These are the activations of a small neural network, seen along a few directions. Each row is one input.
Each table varies a few parts of the input and shows all the possible inputs, shuffled.
Descriptions start from the smaller parts, as in this example, which fits no table here: line(6) and (point or ring(9) or (values(3) and ring(5))).
Shared parts are said once, and a part with two or three values counts as separate values.
In the rows, zero is written as 128.

Other details of the inputs shift rows strongly along two fixed directions, in all tables alike. That doesn't count.

Table:
r1: [107 151 144 117  94 165 144 156 112 108 132  52 154 116]
r2: [134 135 125 135 141 130 126 104 123 137 132 142 138 125]
r3: [166 102 117 139 133 100 110 133 149 103 132 163  99 136]
r4: [160 107 121 139 110 113 106 157 152  82 145 135 102 137]
r5: [161  79 109 135 125  84 126 140 155 130 117 189  86 136]
r6: [105 133 126 115 147 131 149  80 111 189 113 158 139 128]
r7: [ 99 138 135 120 139 133 142 101 119 173 114 142 140 128]
r8: [103 140 135 121 146 132 144  99 117 176 109 141 142 126]
r9: [156 118 134 146  94 121 101 195 156  50 149  94 106 131]
r10: [117 152 129 129 151 144 134  84 109 158 130 138 153 124]
r11: [105 158 131 117 150 151 129  87 104 156 137 116 151 129]
r12: [118 150 128 124 154 137 131  82 111 162 133 142 143 126]
r13: [147 103 133 140  81 118 119 209 156  63 132  95 101 127]
r14: [106 137 131 115 144 132 142 103 114 171 110 138 142 128]
r15: [ 98 155 140 122 108 165 152 132 104 133 126  72 165 111]
r16: [162  99 114 137 150  88 105 123 153 124 127 190  96 145]
r17: [100 143 136 122 137 135 145 108 116 168 115 128 144 121]
r18: [106 139 129 122 136 141 153  99 110 169 115 135 150 122]
r19: [ 97 147 133 113 123 153 146 123 105 147 127  87 151 117]
r20: [156 114 127 144 112 112 103 172 158  76 143 129 101 134]
r21: [121 155 139 131 126 157 130 120 112 113 136  88 157 117]
r22: [119 154 136 132 131 152 130 111 109 128 137 104 155 120]
r23: [150 110 122 141 134 101 106 134 155 113 133 168 101 142]
r24: [108 166 146 128 130 156 125 123 114 117 136  80 155 119]
r25: [157 111 125 145 117 105 104 163 158  84 140 137 102 134]
r26: [104 130 122 113 154 128 148  85 109 188 114 156 135 128]
r27: [160  99 110 138 153  84 106 117 152 133 127 200  95 142]
r28: [124 126 133 124 103 135 131 169 132  97 123  90 127 123]
r29: [120 147 126 126 163 130 131  69 107 174 127 155 142 128]
r30: [126 126 136 123  80 151 130 196 130  65 136  46 128 118]
r31: [107 139 130 117 139 138 150  96 109 167 111 128 144 121]
r32: [108 156 133 121 149 143 123  95 113 152 132 129 146 130]
r33: [151  84 112 131 125  95 125 147 146 125 120 167  90 136]
r34: [163 102 117 138 118 107 104 161 148  81 145 132  98 136]
r35: [166  93 113 144 160  75 107 108 160 140 120 218  89 148]
r36: [115 154 132 121 134 148 125 115 110 128 143  94 148 122]
r37: [ 99 134 127 113 155 126 144  81 113 194 109 166 139 131]
r38: [112 151 126 122 168 128 126  75 112 175 126 160 142 131]
r39: [107 133 124 116 151 128 151  80 110 192 112 162 138 126]
r40: [110 131 133 116 107 148 137 149 120 119 132  89 134 124]
r41: [140 106 126 125 100 125 127 175 140  92 130 100 112 130]
r42: [ 95 154 143 120 124 152 146 125 112 143 116  90 152 117]
r43: [147 102 127 133  81 118 118 211 154  61 134  94 103 126]
r44: [169  95 112 139 148  89 110 113 151 129 128 195  95 142]
r45: [150  87 114 132 125  90 122 152 154 124 117 180  90 138]
r46: [105 149 141 121 112 162 150 130 108 134 122  81 161 117]
r47: [111 132 125 123 152 131 154  78 110 185 102 159 145 123]
r48: [168  98 113 141 132  94 109 133 152 109 136 174  95 136]
r49: [156  80 112 137 120  93 129 140 155 126 116 187  96 139]
r50: [100 157 145 124  93 172 150 154 104 109 131  47 166 112]
r51: [113 159 138 123 137 147 124 116 113 123 134  96 151 124]
r52: [112 153 127 120 153 143 129  90 107 156 136 126 145 127]
r53: [171  84 106 137 154  80 106 117 154 122 127 200  84 144]
r54: [154 116 126 139 112 115 103 171 147  73 144 118 107 134]
r55: [138 120 137 131  66 144 128 210 138  54 141  52 121 119]
r56: [120 162 146 130 108 170 128 144 113  93 146  56 163 117]
r57: [100 141 134 121 144 132 146 101 117 176 113 143 140 125]
r58: [152  84 111 133 139  82 123 134 151 143 110 199  88 140]
r59: [124 154 142 133  92 168 121 163 123  73 152  54 152 120]
r60: [124 148 137 123 117 153 119 143 118  96 148  71 144 126]
Each input here is: values(2) and line(5) and line(6).
Changing only the line(6) part turns r58 into r28. The same change can be made to r22. Which row results?
> r21
Changing only the line(6) part turns r12 into r4. The same change can be made to r45. Which row results?
> r37
Which other rows does r8 become when the values(2) part takes its other values? List them by row number.
> r35
Which other rows does r12 become when the values(2) part takes its other values? List them by row number.
> r39
A walk changes only the line(6) part. It starts at r23 and steps to r20. List the rest of the walk in order.
> r25, r9, r35, r24
A walk changes only the line(5) part. It starts at r47 and steps to r31. List the rest of the walk in order.
> r30, r28, r42
Which other rows does r11 become when the line(6) part takes its other values? List them by row number.
> r34, r36, r52, r53, r60
Which other rows does r46 become when the line(5) part takes its other values? List them by row number.
> r1, r8, r14, r41

Table:
r61: [ 92 143 132 111 148 140 154  80 106 198 106 148 149 126]
r62: [132 135 136 133 131 121 106 145 139 102 135 118 119 135]
r63: [113 123 118 116 154 128 149  75 108 188 115 164 136 129]
r64: [123 117 128 126 110 119 133 156 138 126 124 127 113 127]
r65: [ 95 159 138 119 138 161 152  86  97 173 122 111 169 118]
r66: [149 120 133 143  88 137 120 177 146  66 143  92 124 124]
r67: [ 98 172 137 124 154 148 129  83 102 167 135 120 158 123]
r68: [ 91 189 152 119 115 188 133 122  96 116 146  41 181 117]
r69: [ 93 149 136 115 131 156 166  92  93 177 108 106 164 110]
r70: [157 120 126 135  97 138 111 168 138  61 157  86 119 127]
r71: [156  99 118 139 118 111 132 144 141 113 120 147 113 126]
r72: [144 115 126 137 121 116 117 141 146 109 129 149 117 135]
r73: [ 87 150 131 106 167 132 140  80 103 195 110 141 142 128]
r74: [162 101 118 146 126 106 126 134 147 111 121 163 111 128]
r75: [115 118 122 120 150 121 154  79 117 196 104 178 132 129]
r76: [109 138 147 120  84 146 128 200 135  79 129  50 129 123]
r77: [160  80 106 132 129  95 134 133 141 127 116 175  96 132]
r78: [ 85 181 154 120 134 162 131 119 108 135 129  73 167 119]
r79: [149  85 105 130 143  81 119 128 151 146 120 200  83 141]
r80: [148 100 121 135 124 106 121 144 149 119 122 164 107 139]
r81: [138 129 135 141 101 127 113 179 148  78 143 102 118 126]
r82: [140 106 124 133 139  94 114 142 153 128 115 168 100 140]
r83: [172  97 109 139 136 102 115 123 141 108 135 162 104 132]
r84: [125 153 144 124 104 151 104 181 130  60 154  43 134 127]
r85: [126 129 131 132 120 124 124 149 136 120 132 123 122 127]
r86: [155 125 132 142  94 139 119 173 134  60 145  79 130 120]
r87: [103 172 143 124 125 175 137 103  97 132 142  74 172 117]
r88: [ 99 137 124 108 158 135 147  72 102 196 113 158 145 131]
r89: [172  85 102 135 161  79 105  99 153 140 128 224  86 150]
r90: [155 113 115 135 138 102 104 133 145 112 144 156 101 138]
Describe the family of inputs behind these rows.
> line(5) and line(6)
Changing only the line(5) part turns r63 into r88. The same change can be made to r75. Which row results?
> r61
Which other rows does r62 become when the line(6) part takes its other values? List them by row number.
> r73, r76, r78, r82, r84
A walk changes only the line(5) part. It starts at r71 and steps to r65. List the rest of the walk in order.
> r80, r85, r82
